Each row below holds a small network's activations on one input, seen along a few directions.
Each table varies a few parts of the input and shows all the possible inputs, shuffled.
A made-up example of a description, with smaller parts first: line(4) and (point or line(9) or (values(3) and ring(8))).
Shared parts are said once, and a part with two or three values counts as separate values.

Other details of the inputs vary at random and push rows far along two fixed directions, the same in every table; ignore that.

Table:
x1: [  8 -13  12  -5 -14  -3   7  19  -2   6 -14  -8  -4  34]
x2: [ -8  -7  10  -3 -12   6  25   8   9  16 -10   8 -20  17]
x3: [ -3 -13  22 -12 -20 -10   6   9  -2  13  -1 -12 -12  20]
x4: [ -9   6  30   1  14  -4 -31  19  15  -3  -4   7  -3 -18]
x5: [-16  14  37  -2   5  16 -45  58  25 -14 -23  22   2  -2]
x6: [  1  10 -10   9  28   1 -49  12   7 -19  -5   6  27 -21]
x7: [ 12 -11 -13   6   4  -5  19 -37 -18   1  12 -14  -5   3]
x8: [  3  -7  19  -8  -6   0  20   6   5  23  -8   3 -16  16]
x9: [ -5   1  19  -4 -17   1  27   5   5  12  -8   7 -16  14]
x10: [-13   7  45 -18  20  12 -45  52  33  -7 -28  27   6  -5]
x11: [-12  17 -36  16  25  -3 -36 -24 -16 -26  20  -8  25 -41]
x12: [  5 -17 -26   3  -3  -8  14 -15 -16  15  16 -14   7   4]
x13: [-16  18  28   4   9   6 -23  17  22  -7  -8  22   1 -21]
x14: [ -2 -12  21 -11 -21 -11   8  11  -1  17   0  -8 -10  19]
x15: [ -4   8  -4   8  27  -5 -29   5   6   0   6   8  13 -32]
x16: [-20   3  48 -14   2   0 -35  49  25  12 -13  14   1  -8]
x17: [-18   5  46  -9  19  11 -29  42  35  14 -20  24  -9  -7]
x18: [  3  -5   8   3 -23   6   9  24  -6   0 -12  -6 -10  33]
x19: [ -1  -9 -28  11  -4  -5  26 -15 -12   7   7  -7  -6  -2]
x20: [  4  11 -17  16  24 -12 -30 -17  -3 -10  15   0  15 -38]
x21: [ 16  -3 -40   8  -8   0  16 -22 -24 -12   8  -9   5  13]
x22: [  7  -2 -36   0  -3   6  26 -30  -4   3  10  -5  -2   5]
x23: [ -8  -3  18  -1 -19  -5  25  12   0  13  -7   2 -16  10]
x24: [  4 -12 -20   0  -4 -13   8 -27 -23   2  14 -24   1   8]
x25: [  9 -14  12 -16  -9   0  13  13   1   6 -15   1  -6  29]
x26: [  8  -3  21 -17 -11   5  20   3  10  16  -8  -2 -12  16]
x27: [ -3  19 -21   3  28  10 -41   3   6 -30   1  20  21 -31]
x28: [  3  16 -13   0  29   9 -30 -10  14  -5   3   6  17 -33]
x29: [ 16  -3 -40  15 -11  -1  13 -17 -26 -11   7 -16   5  15]
x30: [  5  -8  27  -6 -12  -3  18   1   4  16  -6   1 -17  14]
x31: [ 10  16 -22   7  26   3 -28 -28   5 -16  13  -1  22 -40]
x32: [  8 -13 -23   7   4 -11  21 -18 -13  14  12 -10  -2   2]
x33: [  0  -2 -19  12  -4  -8  24 -29 -22  -6  13 -14  -6   2]
x34: [  4 -10  29  -6 -11  -2  17  -1   3  12  -6  -2 -18  15]
x35: [ 10   2 -23   2  -8   1  28 -37 -10 -10  17  -9   1   1]
x36: [ -2  19 -21   7  25  10 -43   6   4 -29   1  18  22 -29]
x37: [ -1   2  20 -12 -20   6  25   2  12   4  -4   5 -12  17]
x38: [ -9  -4  26  -3 -12   4  24   1   1   2  -3   4 -18  19]
x39: [ 20 -10 -34  11  -4 -10   8 -18 -22  -3   5 -21  11  19]
x40: [  3  -6   8 -10 -18   6  15  18  -2  -2 -11   5 -11  29]
x41: [-10  16 -24  13  13  -4 -32 -10  -6 -16  14  -1  22 -39]
x42: [ -1   4  16 -14 -18   7  27   4  12   8  -6   5 -13  16]
x43: [  1  10 -10   5  31   2 -48  10   9 -20  -5  10  26 -25]
x44: [  9 -14  12 -14  -9  -1  12  14   1   6 -15   0  -5  30]
x45: [ 11  13 -28   9  30   4 -29 -36   1 -21  18  -5  24 -43]
x46: [  3  -6   8 -14 -17   7  18  16  -1  -2 -11   9 -12  28]
x47: [ 15  -4 -17   5   0  -8  22 -30 -14  11   9  -8  -3  -1]
x48: [-14   8  42 -18  17  19 -30  39  41  10 -20  20  -5  -6]
x49: [  4   1 -26   8  -5  -2  28 -26 -10   6   6  -2  -5   0]
x50: [-12   5  25   2  22  -2 -33  14  11  -7  -3   4  -1 -19]
x51: [  1  10 -10   7  30   1 -49  11   8 -20  -5   8  26 -23]
x52: [ 16  -3 -40  10  -9  -1  15 -20 -25 -12   8 -11   5  13]
x53: [-29   5  43 -10  -3  12 -28  54  23   8 -16  19  -2 -11]
x54: [ -5  -3  24 -13 -14  10  25   1   7  -2   0   1 -14  20]
x55: [  3   0 -18  12 -11 -12  24 -24 -16   0  11  -9  -4  -2]
x56: [-12 -16   9  -5 -21   6  18  20  -1  17  -3  -2 -11  14]
x57: [  6   1 -18  12  -7  -5  26 -36 -15  -5  14  -6  -2   0]
x58: [ -3 -16  16 -12 -16  -6  12  16  -1  23   0  -5  -6  18]
x59: [  7 -12  12   0 -16  -4   5  22  -3   7 -14 -12  -3  36]
x60: [  1  -4 -25  10  -7  -7  26 -17 -15   7   8  -7  -3  -4]
x61: [  9  11 -32  10  37   6 -31 -39  -4 -25  20  -7  26 -44]
x62: [ -1  -2 -22   5 -15  -9  15 -23 -22  -2  14 -18   1   2]
x63: [  9   4 -32  -2  -6   3  28 -30  -6   2  10  -5   0   3]
x64: [ -8  -2  24   0 -19  -5  22   7   0   6  -4  -2 -18  14]
x65: [-14  15 -15   9  12   0 -31   3  -2 -10   8   4  20 -38]
x66: [  2  -9  22  -6 -11 -10  18  11   0  19  -3  -2 -15  13]
Each input here is: values(2) and (line(9) or (line(4) and line(6))).
The inputs of x60 and x15 match in every part but the values(2) part. If x11 is changed in the same way as x60 into x15, which row does it become?
Answer: x24
The inputs of x17 and x2 match in every part but the values(2) part. If x1 is changed in the same way as x17 into x2, which row does it become?
Answer: x5
Start at x35 and move only the line(4) part, one step at a time. The first step leads to x57. Which rows follow, in order?
Answer: x64, x62
Start at x10 and move only the line(9) part, one step at a time. The first step leads to x25. Which rows follow, in order?
Answer: x44, x43, x51, x6, x1, x39, x59
Which other rows does x22 become when the values(2) part takes its other values? List them by row number.
Answer: x48
Which other rows does x64 become when the values(2) part takes its other values? List them by row number.
Answer: x4
Start at x28 and move only the line(4) part, one step at a time. The first step leads to x8. Which rows follow, in order?
Answer: x15, x58
Which other rows does x29 become when the line(9) part takes its other values? List them by row number.
Answer: x5, x18, x21, x27, x36, x40, x46, x52

Table:
x67: [ -4 -12  27  -7 -31  -7  42  11  -2  23  -9  -3 -26  31]
x68: [ -6   4  38  -6   4   1  -8  18  20   9 -11  13 -11  -2]
x69: [ -9  10  25  -8  12  16 -35  42  24 -16 -23  21   6   2]
x70: [-21  14  26  -5  -3  10 -13  20  19  -3  -5  13  -3  -9]
x71: [ -8   0  33  -8   5   5  -4  20  22  13 -11  12 -13   0]
x72: [ 26 -12 -45   7  -8 -12  25 -41 -31  -3  16 -24   8  16]
x73: [ -8  15  14  -3   3  16 -30  42  20 -15 -20  24   6   1]
x74: [-16   5  36  -4  -2   0  -6  30  21  13 -13  14 -11  -3]
x75: [-14   0  33 -12  -1  11   1  24  23  13 -12  14 -11   1]
x76: [ -7 -11  28 -11 -31   3  42   7  -1  14  -6  -4 -28  34]
x77: [ 19  -3 -35   0  -3  -5  32 -50 -18   3  18 -14   2  -2]
x78: [-20   2  39  -6  11   2 -44  49  20   3 -15  10   3 -10]
x79: [-13  14  34 -10   1  12 -16  16  23  -6  -8  11  -6  -9]
x80: [ 22 -15 -48   8  -6 -10  25 -38 -32  -3  16 -23   7  17]
x81: [ 22 -17 -37   8  -9 -22  23 -42 -35   9  19 -31   6  13]
x82: [ 10  23 -34  10  29  10 -40  -7   3 -35  -2  10  30 -25]
x83: [ 18 -16 -48  10  -8 -12  25 -34 -35   2  17 -24   5  13]
x84: [ -3 -12  30 -13 -30   3  41   4   1  12  -6  -6 -28  34]
x85: [  3 -16  26 -16 -21   3  42   5   7  27  -9  -3 -26  32]
x86: [  5 -16  15 -11 -35   0  32  23  -6  15 -12  -5 -18  45]
x87: [ -5 -13  24 -18 -32  -4  43   9   1  21  -6   1 -24  30]
x88: [  2  16 -30  12  33   7 -47  -3   2 -30   3   9  29 -30]
x89: [  0  17 -13  14  21   0 -26 -21   1 -22  13   2  15 -38]
x90: [-17   1  43  -7  14   1 -46  45  21   1 -15  10   4  -8]
x91: [ 12  -4 -43   8  -7  -5  34 -44 -18   8  19 -13   4  -3]
x92: [-18   8  33   0  -3   1 -10  26  13   1  -9  13  -6  -8]
x93: [-11   2  37  -6   6   2  -8  22  20  10 -11  14 -13  -2]
x94: [ -2  11 -13  14  24  -3 -20 -18  -1 -10  10   4  10 -32]
x95: [-20   3  41 -16   0   7  -7  33  23   7 -12  19 -12  -2]
x96: [-11  10  21  -5   9  17 -35  44  21 -15 -21  23   5   0]
x97: [  8 -14  30 -14 -23  -2  40   3   6  27  -9  -3 -27  33]
x98: [-16   6  30  -5  12  10 -42  47  21  -6 -16  17   6  -7]
x99: [-17   6  33   0   2   4 -10  24  13   0  -9  13  -8  -7]
x100: [  6  19 -27  11  30   5 -45  -5   3 -30   3   6  30 -29]
x101: [  3 -13  35 -10 -30  -4  40   4  -1  15  -7  -4 -27  33]
x102: [  7 -13   9 -13 -30  10  35  21  -3   4 -20   3 -19  53]
x103: [  5  17 -24  11  31   2 -48  -4   3 -27   5   5  30 -31]
x104: [ -2  14 -30  15  31   5 -47   0  -1 -25   6   7  28 -33]
x105: [ -6  12 -15  15  22  -4 -19 -13  -2  -9   9   4  10 -33]
x106: [ -5  13  27  -9  10  14 -34  39  25 -16 -23  19   7   2]
x107: [  2  13 -12  13  22  -4 -21 -21  -1 -11  11   3  12 -33]
x108: [ -6 -10  28  -8 -35  -3  42  10  -3  16  -6  -4 -25  32]
x109: [ 26  -5 -57   7  -5   2  27 -37 -27 -17   6 -13   9  21]
x110: [ 15  -6 -37   1  -1  -4  33 -47 -19   4  19 -13   0  -1]
x111: [ 13  -7 -40   8   0  -4  32 -42 -17   9  17 -13   0  -3]
x112: [ -4  12 -13  15  23  -1 -22 -18  -3 -17  11   4  12 -34]
x113: [ -4   9 -11   0  20   1 -16 -15   3  -9  10   7   9 -29]
x114: [ 24 -15 -41   8  -8 -18  24 -42 -33   3  19 -29   7  14]
x115: [  0 -22  23 -10 -33 -13  27  21  -9  27  -9 -16 -19  37]
x116: [  5 -17  13 -13 -30   5  33  21  -5  10 -16  -2 -19  49]
x117: [  0 -25  24 -11 -28 -11  27  19  -9  27  -9 -16 -20  39]
x118: [  8  10 -17   6  21   2 -11 -24   4  -3  10   1  12 -28]
x119: [ -3 -15  24 -19 -25   3  44   7   4  23  -7   0 -26  32]
x120: [-12   7  31  -7  14  12 -41  44  24 -11 -19  18   6  -3]
x121: [ 22  -6 -58  12 -13  -6  26 -34 -33  -6  15 -17   9  13]
x122: [-16   2  40  -7  15   4 -46  45  22  -2 -15  12   5  -8]
x123: [ -6   5  -6   9  28  -8 -50   4   1  -9   5  -1  22 -32]
x124: [ 16  -7 -38   4   1  -2  32 -48 -17   6  18 -14   1  -3]
x125: [  4 -13  31 -22 -28  -2  41   2   3  19  -7  -1 -25  31]
x126: [ 23  -4 -60  11 -13  -3  26 -34 -31  -9  12 -14   9  15]
x127: [ -5  15 -15  15  24   2 -25 -19   0 -21  13   3  14 -37]
x128: [ -4  11 -22  15  23  -5 -46   4  -3 -13   9  -1  26 -37]
x129: [-19   8  32  -1   2   7 -13  23  15  -4  -7  13  -7  -9]
x130: [ -6   8 -17  13  29  -2 -49   5  -1 -14   7   1  25 -35]
x131: [  5 -24  23 -14 -26  -4  29  17  -6  17 -10 -11 -19  46]
x132: [ 19 -12 -51  12 -13 -14  25 -34 -35   3  19 -25   7   9]
x133: [ 17 -15 -46  12 -13 -19  24 -34 -36   8  19 -29   6   7]
x134: [-15   3  35  -4   4   2  -7  27  20  12 -12  14 -13  -3]
x135: [ 25 -14 -43   7  -8 -15  25 -41 -32   0  18 -27   8  15]
x136: [ -2   9 -20  11  24   0 -15 -15   4  -1  10   4  10 -30]
x137: [ -2  19 -13  11  20   3 -27 -21   3 -22  12   2  15 -37]
x138: [ -9  19 -22  15  16   1 -23 -18  -2 -19  15   3  18 -37]
x139: [ -4   3  37 -16  -2  10   2  17  23  12 -12  11 -10   2]
x140: [  6  -1 -38   7  -9  -1  32 -45 -22  -3  20 -16  -2   3]
x141: [ -1 -14  22 -13 -28   0  44  10   7  28  -8  -2 -23  31]
x142: [ -5  13 -20   5  15   2 -13 -15   4  -7  11   8  15 -32]
x143: [  6 -22  29 -14 -27 -11  26  14  -6  23  -8 -15 -18  42]
x144: [ -3  11 -21  13  18  -3 -14 -14   4  -1   9   4  12 -31]
x145: [-17  11  30  -8   3  13 -15  17  21  -6  -7  11  -7  -7]
x146: [ -1  15 -30  16  24   0 -46   1  -3 -20   9   4  28 -36]
The inputs of x81 and x117 match in every part but one. If x101 is changed in the same way as x81 into x117, which row does it become?
Answer: x99
The inputs of x106 and x69 match in every part but one. If x79 is changed in the same way as x106 into x69, which row does it become?
Answer: x145
The inputs of x98 and x80 match in every part but one. If x111 is changed in the same way as x98 into x80, which row does it become?
Answer: x85
What do these inputs look like to the network?
Answer: line(4) and (line(9) or line(11))
Which other rows does x70 become when the line(11) part takes its other values? List them by row number.
Answer: x67, x74, x87, x91, x92, x108, x138, x141, x142, x144
Which other rows does x122 become when the line(4) part takes its other values? List them by row number.
Answer: x114, x128, x130

Table:
x147: [ 16  -1 -31   6  16  -3 -11 -22 -11  -6  11  -4  13 -11]
x148: [ 6 -5  4  0 -9  3 14  1 -4  0 -6 -3 -7 22]
x149: [-10   7  27  -6  13   5 -21  18  22   4  -9  11   2 -13]
x150: [  0  -2  14  -3 -12   5   9  19   5   5 -14   5 -10  20]
x151: [-13  12  16  -4   4   8 -15  20  16  -1  -6  17   2 -12]
x152: [  6   8 -29   6   9  -1   1 -34 -13 -16  15  -7   9 -17]
x153: [ -8  12  10   0   5   5 -13  13  13  -4  -5  16   2 -14]
x154: [ -4 -10  23  -8 -11  -5   5  21   1  10  -9  -2  -8  18]
x155: [  2 -13  -1   2 -13 -10  14   0 -15   7   3 -12  -4  13]
x156: [ -7  -6  19  -2 -13  -5  12   6   0  15   0  -4 -14   9]
x157: [ -2  -1  16  -8  -9   3  17   2   2   0  -4   1 -14  14]
x158: [ -7   2   6   4   9  -4 -24  13   1  -4  -1   2   9 -13]
x159: [  1 -13  -1   3 -15 -10  14   1 -17   7   4 -12  -5  12]
x160: [  4  -8  -7   2  -9  -8  23 -18 -10  12   8 -12  -7   8]
x161: [  4   3   3  -1  14   5 -11  -3   9   0   1   4   5 -17]
x162: [ -2  -3  24  -4 -10   7   6  23   8   4 -17   7 -12  22]
x163: [  4  -4  -1  -1  -8   0  25 -12  -5  -1   1  -2 -12  12]
x164: [  6  -5   3  -7 -18   1  12   0  -3  -3  -1  -7  -3  20]
x165: [ -1   2  -4   3  12  -5 -21   4   0  -5   0   1  11 -11]
x166: [  4  -7   1  -3  -7  -5  21 -12  -2  13   2  -8  -7  10]
x167: [ -6  10   4   3   8   4  -9   6  11  -7  -4  14   2 -14]
x168: [ -7  -7   8  -7 -10   6  19   7   4   9  -2   4 -10  12]
x169: [ -4   6 -13   4   7   4  -2  -5   1  -3   6   7   7 -14]
x170: [ -4  11   2   2   6   6 -22  18  10  -9  -7  10   8 -10]
x171: [ -7   9   7   4  11   5 -11   5  11 -10  -4  13   0 -14]
x172: [ -1   9   2   4  11   6 -22   6   5 -15  -2   5  10  -7]
x173: [  1   7  -6   3   8   4 -19  -1   2 -16   3   0  12  -8]
x174: [ -5   4  11  -2  13  -1 -27  17  10  -3  -6   7   8  -9]
x175: [  2   8 -22   5   5   2 -11  -1  -3  -9   3   0  12 -11]
x176: [-15  -4  47 -10 -12   1   1  32  18  17 -13   6 -18  12]
x177: [  8  -8 -15   2  -8  -9  26 -26 -13  11  10 -14  -5   7]
x178: [ 15 -10 -15  -1  -5  -4  27 -27 -10  10   8 -13  -4   8]
x179: [  6  -3  -7  -6 -16   0  23 -21 -11  -1   6  -8  -6  10]
x180: [ 11   1 -23   4  16  -4 -14 -15  -6  -6   7  -3  13 -10]
x181: [ -6   1 -14   1   9   7 -15   5   1  -5  -1   2   7  -7]
x182: [ -2  -7   2   4 -14  -8  18  -8 -10  13   8 -10 -12   6]
x183: [ 11   0 -31   7  15  -7 -11 -22 -11  -7  10  -6  15 -11]
x184: [  2   4 -30   6   7   3  -7  -8  -7  -7   5  -2  11 -10]
The inputs of x184 and x169 match in every part but one. If x164 is changed in the same way as x184 into x169, which row does it become?
Answer: x179
What do these inputs look like to the network?
Answer: values(2) and (line(9) or line(10))
Which other rows does x172 become when the values(2) part takes its other values? List them by row number.
Answer: x157
